Each row below holds a small network's activations on one input, seen along a few directions.
In each table, some parts of the input vary, and every possible input appears once, in random order.
Descriptions start from the smaller parts, as in this example, which fits no table here: one of 6 places along a line, together with either a single point or one of 11 places along a line or (one of 2 separate values, together with one of 8 places around a ring).
Shared parts are said once, and a part with two or three values counts as separate values.
(in the rows, 128 means zero)

A family of inputs:
row 1: [150  91 146 199 167 167 141 101 142 158  49 121 200 205 157]
row 2: [117 199 122 118 125 183  38 115 169 131 187 223  45  55 135]
row 3: [103 148  93 140 144 149 153  83 108 185  86 152 167 210 188]
row 4: [205 138 121  77  67  42 148 172 110  57 191 100  71  83  83]
row 5: [139  60 109 152 131 154 172 123  80 232  68 124 191 209 150]
row 6: [108 195 143 121 123 198  44 113 186 103 171 223  34  84 111]
row 7: [111 199 135 122 122 190  38 110 172 118 175 221  36  68 119]
row 8: [201 132 133  70  71  50 151 176 128  40 176  99  58 101  75]
row 9: [108 194 146 127 120 192  41 107 177 110 177 225  34  75 113]
row 10: [109  64 153 127  77 118 154 168 158  31 142   8 161  38  95]
row 11: [132  57 132 159 129 159 174 122  92 216  56 122 174 228 136]
row 12: [140  60 104 149 139 150 168 128  83 241  69 119 184 206 158]
row 13: [153  89 148 208 161 161 142  96 132 166  55 122 200 195 159]
row 14: [152  94 134 203 167 158 135  98 127 176  53 119 202 188 165]
row 15: [104 148  88 137 152 146 148  89 112 194  87 148 161 207 196]
row 16: [ 83 198 129  69 189  78  94 145 126 111 185 171  81  83 109]
row 17: [102 151 100 148 143 154 155  83 111 182  86 148 164 217 180]
row 18: [137  62 116 160 129 158 174 123  82 228  68 119 188 216 142]
row 19: [ 75 194 153  78 185  88  96 137 134  90 174 174  70 103  88]
row 20: [ 74 194 150  72 187  93 100 143 143  83 168 172  70 112  86]
row 21: [130  59 131 151 135 165 173 127 102 208  50 121 174 238 134]
row 22: [208 135 116  69  67  39 147 171 108  60 192 103  74  76  90]
row 23: [210 135 112  67  72  36 145 177 111  68 192  98  69  73  97]
row 24: [112  67 145 129  75 109 148 164 146  46 146   6 163  21 101]
row 25: [110  63 156 133  73 112 151 162 150  38 148  10 161  28  97]
row 26: [111 201 131 128 120 190  40 109 168 121 187 224  47  66 120]
row 27: [160  93 118 196 170 152 136 102 123 191  68 119 211 173 182]
row 28: [116  67 135 127  73 105 150 162 140  53 158  14 176  13 109]
row 29: [204 136 125  71  70  42 146 173 114  55 180  96  60  85  82]
row 30: [118  67 130 124  78 102 148 168 143  61 159   8 172   9 117]
row 31: [ 95 150 103 142 149 153 146  84 116 180  72 148 151 222 179]
row 32: [ 77 198 142  73 187  85  94 140 129  98 173 169  72  95  93]
row 33: [ 94 146 115 139 149 161 153  88 131 162  68 149 149 239 171]
row 34: [113  69 140 135  73 109 151 163 142  50 158   9 174  19 102]
row 35: [158  95 131 208 160 160 143  97 122 179  67 119 214 183 165]
row 36: [159  93 124 199 162 155 141  97 119 182  67 124 217 176 173]
row 37: [114 198 126 120 120 186  39 109 166 123 187 227  50  59 127]
row 38: [131  61 119 154 135 157 167 124  87 226  54 119 175 220 142]
row 39: [ 95 145 116 148 144 155 153  82 121 171  74 151 149 229 174]
row 40: [ 78 201 138  79 184  85  96 139 125 101 184 173  83  94  95]
row 41: [ 80 198 133  72 184  81  95 139 123 104 185 176  86  86 101]
row 42: [203 131 135  75  67  45 149 170 119  47 182 101  58  92  77]
The inputs of row 16 and row 40 match in every part but one. If row 15 is changed in the same way as row 16 into row 40, which row does it become?
> row 17
The inputs of row 7 and row 26 match in every part but one. If row 38 is changed in the same way as row 7 into row 26, which row does it become?
> row 18
What is each input in this table made of?
> one of 6 places along a line, together with either one of 3 separate values or one of 4 places along a line
List by row number the other rows that have the place on the line of 6 in common with row 25.
> row 9, row 11, row 13, row 19, row 39, row 42
Change only the place on the line of 6 in row 8. List by row number the other rows that result.
> row 4, row 22, row 23, row 29, row 42
List by row number the other rows that have the place on the line of 6 in common with row 1.
> row 6, row 8, row 10, row 20, row 21, row 33

A family of inputs:
row 43: [126 128 127 131 137 129 131 124 124 139 119 132 135 143 133]
row 44: [131 174 141  67  96  80  91 166 152  29 221 127  43  12  75]
row 45: [125 126 128 136 134 139 126 122 127 142 119 135 134 139 134]
row 46: [131 127 126 135 131 135 129 122 127 139 119 134 133 142 135]
row 47: [127 119 128 137 130 136 131 125 127 138 118 124 140 135 133]
row 48: [122 129 126 134 134 136 129 121 127 139 119 133 135 141 135]
row 49: [124 121 127 135 130 134 133 124 127 135 118 122 140 137 134]
row 50: [134 120 127 137 127 132 133 125 126 135 118 124 138 138 134]
row 51: [132 118 126 132 126 129 137 128 123 137 119 122 137 140 131]
row 52: [128 120 128 133 133 126 136 127 124 135 118 121 140 139 132]
row 53: [130 126 125 131 130 132 132 125 123 141 119 133 132 144 133]
What is each input in this table made of?
> either a single point or (one of 2 separate values, together with one of 5 places around a ring)

A family of inputs:
row 54: [ 71 140 121 135 178 161 137  97 112 200  88 180 143 219 149]
row 55: [182 119 135 109 136  46 169 149 109  91 128  93 135 141 109]
row 56: [148  55 133 173  91 181 132 135 141 154 106  86 167 104 137]
row 57: [134 156 127 166 193 143 122  89 120 188  78 179 152 219 160]
row 58: [146  81 128 180  93 170 138 117 152 120  95  78 173 119 155]
row 59: [115 110 128  75 124  70 176 166  96 108 137  80 123 142  94]
row 60: [191 110 117 107  75  76 169 143 108  99 133  94 113 148 122]
row 61: [136  89 145 187 144 142 132 117 143 107  94  78 200 115 141]
row 62: [147 117 113 148 140 184 118 105 112 222  85 196 131 206 155]
row 63: [ 90  89 131 163 132 149 143 120 131 130 106  70 201  96 151]
row 64: [ 85 188 127  83 143 107  78 140 153  78 195 151  74  41 110]
row 65: [144 162 133 103  86 146  74 142 146  98 198 176  43  42  88]
row 66: [132 196 151 109 152 103  74 139 166  53 190 168  73  57 102]
row 67: [190  86 119 106  71  87 159 164  93 134 140 101 108 131 102]
row 68: [134 119 109  85 126  58 171 157  97 112 143  81 140 126 116]
row 69: [ 66 176 147  72 140 117  85 146 151  76 184 150  55  55  90]
row 70: [144 146 110 158 143 172 127  90 125 195  74 185 131 221 172]
row 71: [ 91 153 112 142 181 152 132  90 105 205  94 175 158 204 170]
row 72: [144 188 131 105  89 135  80 125 163  62 193 168  51  62 110]
row 73: [ 70  80 144 154 124 159 144 128 138 128 100  71 191 113 126]
The inputs of row 71 and row 68 match in every part but one. If row 57 is changed in the same way as row 71 into row 68, which row does it become?
> row 55
What is each input in this table made of?
> one of 4 places along a line, together with one of 5 places along a line

A family of inputs:
row 74: [130 132 129 139 136 145 123 117 130 147 114 149 125 154 135]
row 75: [141 109 120 131 120 120 151 129 112 145 113 114 146 152 135]
row 76: [125 107 129 134 136 120 147 131 116 141 110 108 153 145 130]
row 77: [134 102 128 147 126 137 136 128 126 140 113 108 156 128 136]
row 78: [145 147 140  86  93  75 116 164 146  33 196  96  79  33  85]
row 79: [119 106 125 139 121 137 143 125 126 135 110 104 154 136 138]
row 80: [116 181 136  75 114 106  83 151 148  68 206 158  45  42  87]
row 81: [126 134 128 147 142 149 115 114 133 147 117 147 137 138 141]
row 82: [111 139 125 139 138 149 123 111 133 143 116 143 135 146 143]
row 83: [138 101 129 139 118 134 144 131 122 139 110 111 146 144 129]
row 84: [118 138 128 132 154 132 127 118 125 147 115 147 134 156 135]
row 85: [134 140 119 129 138 131 130 117 120 152 116 151 125 162 142]
The inputs of row 76 and row 84 match in every part but one. If row 79 is changed in the same way as row 76 into row 84, which row does it become?
> row 82
What is each input in this table made of?
> one of 2 separate values, together with either a single point or one of 5 places around a ring
Change only the choice among 2 separate values in row 78. List by row number the other rows that result.
> row 80
